Each row below holds a small network's activations on one record, seen along a few directions.
Records have a field called MELER. Each example row is followed by its value.
Records without MELER are marked absent.
Other fields move the rows too, some of them a lot.
Random noise pushes rows far along 3 fixed directions. That doesn't count. These rows show it; they differ only by the noise:
[  90 -236 -576 -248  138 -283   61 -163  358 -328   57  253  417  -24
  140  248 -189 -687   49  188   -1 -463   96  300]
[ 430  194 -629 -173  261 -340  759 -209  435 -766  226  546  450 -542
  -62  624 -128 -761  326 -549  514 -574 -395  600]
[  20 -212  747  334 -239  396  -48  320 -422  316 -385 -319 -176 -303
 -177  132  327   98  -66  123  -44  276  163 -208]
[  65 -335 -432 -164  129 -205   38 -141  248 -299  -87  177  387 -105
  179  249  -66 -676   -8  226   -7 -383  120  261]
[ 277  118  569  323 -117  282  471  242 -278  -60 -195  -44  -97 -637
 -306  413  302  -22  157 -413  334  118 -203   60]

[ 120   67   78   63   -2   41  208   51  -26  -58   12  -36   20 -290
  -79  266   16 -163   70 -167  115  -56 -114   75]  pag
[ -39 -398   32   54   26   54  -94   43  -97  -73 -333  -74  182  -81
  153   68  183 -340 -134  321  -72  -40  145   12]  luru
[  74 -109 -777 -272  248 -371  137 -286  434 -513  140  345  408   60
  206  186 -192 -591   67   20  102 -411  -66  340]  rifup
[ 172  110  223  185  -13  116  343   73 -118 -165  -95   31  -62 -351
 -141  247  180   12  109 -346  268  105 -210   66]  sove
[  93 -193  100  216  151   66  313 -114 -131 -361 -358   47   69 -477
  163  264  345 -227  -47 -240  267   74 -192  155]  sove
[-217 -478 -184 -108   24  -43 -396  -88   76   31 -248  -96  209  179
  319 -101   26 -270 -214  563 -235  -68  295  -57]  tum
[-271 -211  -67    9  218  -86 -210 -330  -73  -74 -263  -77  -33  -73
  442 -288  206   17 -234   97 -108  119  -13   -6]  absent
[ 165 -179  168  196   86   93  381   22 -154 -320 -331   41  123 -524
   35  345  356 -336   26 -193  303   10 -187  150]  luru
[-107  -45  368   35 -290  206 -391  264 -160  509   -4 -273 -211  315
 -208 -160  -98  336  -60  338 -278  197  306 -331]  betev
[-239 -319  350  274  196  151  -86 -241 -428  -93 -630 -167 -172 -340
  471 -256  619  266 -308  -50   90  380 -128 -112]  absent
[-116  -86 -316  -67  310 -219   75 -386   31 -364 -172  178   83 -126
  415 -178  225  -37  -98 -140  153  -29 -212  153]  absent
[-217 -482  182  106  -53  113 -354   37 -155  170 -368 -248   56   62
  233 -120  164 -163 -235  519 -302   92  330 -117]  tum
[ 281  638 -137 -124 -146  -90  358  197  245  -16  596  239  -59  105
 -514  168 -383  156  402 -437  204 -136 -225   92]  sove
[  59  194  127   18 -155   47   44  166    2  111  173  -11 -109   96
 -217    9  -84  166  136  -63   28   88   -5  -79]  mufaf
[ -83 -166   99  -12 -131   89 -331  167  -76  268  -76 -165    0  227
  -28  -91  -73   39 -112  354 -224   27  202 -182]  pag
[-197 -540  218  109  -71  185 -379  109 -249  214 -428 -288   69  139
  187 -129  263 -106 -262  552 -256  156  345 -165]  rifup
[   9  320  772  283 -368  439  -73  380 -392  653   95 -344 -430   51
 -442  -74   30  638   43 -105  -61  390   79 -381]  rifup
[ 117 -402  796  536    4  455  305  165 -610 -138 -818 -252  -39 -874
   86  354  788 -141 -179 -165  311  331 -161  -46]  luru
[  11  271  374   84 -280  204 -123  304 -134  388  154 -167 -248  178
 -349  -99 -117  459   79   -2  -91  192   48 -266]  tum
[ 147 -105 -316  -54  129 -161  290  -96  165 -407  -34  206  252 -212
   94  256   43 -464   89 -108  204 -203 -134  255]  mufaf
[-171 -336  109   50  -51   98 -274   38  -30  168 -204 -157   80   27
  150  -31   28 -253 -142  417 -232   -7  257  -64]  pag
[ 110  477   82 -115 -282   51  -84  289   97  382  477  -13 -192  363
 -497  -57 -428  412  204  -77 -101  -15   47 -174]  betev
[  92 -173 -435 -186  107 -197   38 -123  245 -267    9  184  300  -11
  102  185 -123 -449   11  113   33 -325   40  198]  betev
[  53   58 -107  -36  -10   -2  113   38   84  -68   77   67   78  -38
  -22   83  -53  -62   54  -74   93  -37  -70   64]  mufaf

Which value of MELER does each new row have?
[ -52   -7  304  156 -118  172  -65  130 -179  163  -92 -155 -179   39
  -79  -48   87  231  -36   26  -43  252   48 -189]  luru
[  21  252  266   65 -249  187 -108  262  -80  392  192 -138 -166  122
 -326  -13 -169  257   80    5 -113   85   82 -194]  rifup
[-111 -436  -14   16   -7   38 -251  -10  -51   35 -305 -114  143    4
  203   17  103 -298 -170  400 -168  -30  226  -52]  sove
[-209 -248 -343   -8  385 -245   20 -478   48 -423 -303  138  128 -203
  583 -188  252 -223 -185  -50   40  -35 -147  212]  absent
[ 258  112  507  351  -53  255  552  185 -331 -166 -235  -33 -115 -608
 -189  330  418   67  131 -510  432  230 -321   70]  mufaf
[  63 -287 -226  -11  163 -106  149 -114   71 -360 -230  114  274 -225
  197  213  131 -492  -37   70  131 -194  -64  215]  pag
[-194 -129 -147 -158 -161  -50 -471   86  103  341  140 -149  -10  538
   23 -258 -297   42  -85  497 -403    3  347 -192]  mufaf
[ 174  292  377  242  -89  208  319  190 -194  -10   -8  -36 -177 -277
 -300  175  142  244  136 -414  241  192 -243  -26]  rifup
